Each row below holds a small network's activations on one input, seen along a few directions.
In each table, some parts of the input vary, and every possible input appears once, in random order.
A made-up example of a description, with smaller parts first: ring(8) and (point or line(11) or (values(2) and line(6))).
Shared parts are said once, and a part with two or three values counts as separate values.

Other details of the inputs shift rows strongly along three fixed directions, in all tables alike. That doesn't count.

Rows:
R1: [-27 -12   8 -11 -41 -70 -39 -26  12 -76   5]
R2: [-22   8  -4 -46  59  25 -11 -14 -23 -34 -19]
R3: [-59  37   4 -32  -8 -28 -20  13 -64 -54  18]
R4: [ 18 -28  17  -2  -1  44  39 -41  49  26  -8]
R5: [  4 -30  12  15 -79 -65 -22 -34  32 -57   3]
R6: [ 11 -13  22  -1  20  51  43 -33  54  26  -6]
R7: [ 46  47  -8  31  28  17 -20  67 -43  88   0]
R8: [ -8 -32  14  31 -78 -77 -10 -66  21 -49  -3]
R9: [ -6   2 -24  -2  19   3  17  13  -8  -6   2]
R10: [-38   7 -35 -41  59  11   0  12 -34 -30   0]
R11: [ 28 -11  -8  66 -69 -74 -12  10 -22  26  16]
R12: [ 16 -40  16  -1   3  37  55 -30  46  22   1]
R13: [-99  33  -7 -55  51  31 -20  23 -53 -66  -5]
R14: [ 30 -15  27  -2  11  53  44 -30  47  13 -20]
R15: [ 56  27 -26  41 -34 -14 -46  79 -35  80  19]
R16: [ 47  40 -25  34  13  26 -34  73 -38  77   3]
R17: [-50  19 -23 -32  81   7 -10   8 -44 -40   5]
R18: [ 11 -26  13  -2   5  27  65 -17  62  19   1]
R19: [ 19  -3  -4  23 -55 -59 -50  11 -20  13   1]
R20: [ 21 -12  30 -13  15  56  28 -16  62  22 -13]
Each input here is: values(2) or (values(3) and line(6)).
Q: What sort of input is R2?
A: values(3) and line(6)
Q: Change only the values(3) part in R6. List by row number the other rows that result.
A: R4, R8

Rows:
R21: [-42 -22  43 -37 -11  18  50 -99  51 -83  18]
R22: [ 54 -15   2  42 -12  20   7  10   7  70   3]
R23: [ 28  -1  -2  30 -42  22  44  57 -10  82  24]
R24: [20  9 -9 -9 26  9  1 14 22 17  0]
R25: [ 39   3 -10  26   3  30  12   0   1  59 -17]
R26: [  2   1  -9  -3 -26 -77 -34   1  -8 -35   8]
R27: [  9  15  -5  10  45  17  -1  15 -17  35  -8]
R28: [-48  26   5  23 -70 -95 -71  16 -50 -31  14]
R29: [ -2  38   4 -19  13  45  -9  61 -51  44   3]
R30: [ 57   0 -16  29 -23  23  -4  16  25  54  -5]
R31: [ 20  -3 -13   3  22  29 -15   9  18   5  -5]
R32: [-70  -2 -18 -58  50  53  27   8 -14 -32  10]
R33: [-37  39  15  30 -62 -94 -55  17 -54 -39   6]
R34: [-80  38 -39 -40  85  44  -1  39 -48 -32  11]
R35: [ -5 -49  15 -26 -17   8  22 -83  60 -57 -23]
R36: [ 28 -13 -11  11  -9   7   2 -18  -4  23  -7]
R37: [ 19  -6 -17   5 -34 -33 -29  -7  -2 -22  -4]
R38: [ -6  -1   1  20 -30 -88 -22 -19 -19 -10  -5]
R39: [ -4  -5  -9  35 -25 -65 -42 -13 -35 -14  -8]
R40: [-16  20 -21 -31  65   0 -17  11 -24 -16  -3]
R41: [ 52 -16  12  16 -13  15  17   9  48  35   4]
R42: [ 11  25 -28  -3  50  13 -33  42 -17  13   3]
R43: [ 24   7  50  13 -43  32  38  12  18  38  -6]
R44: [  8  -8  35   1 -48  36  19  10  30  55   6]
R45: [ -9  -2  -6  -9  12 -46 -13 -15 -21 -16   3]
R46: [ 16   3 -16 -14  41  39 -13  16   3  -7  -4]
R47: [ -6 -33  19 -21  28  13  26 -49  33 -26  -7]
R48: [ -9 -55  26 -18  -7   5  19 -78  65 -61 -18]
R49: [-62  38 -29 -44  78  39  19  41 -66 -46   5]
R50: [ 30 -15   6  31 -27 -38 -12  -2  13  19   3]
R51: [-21 -17  21   8 -19  20  67 -22  48 -17   1]
Q: Describe the family of inputs behind these rows.
A: point or (values(2) and ring(5)) or (line(4) and line(5))
Q: Change only the ring(5) part in R33. List by row number the other rows that result.
A: R28, R29, R43, R44
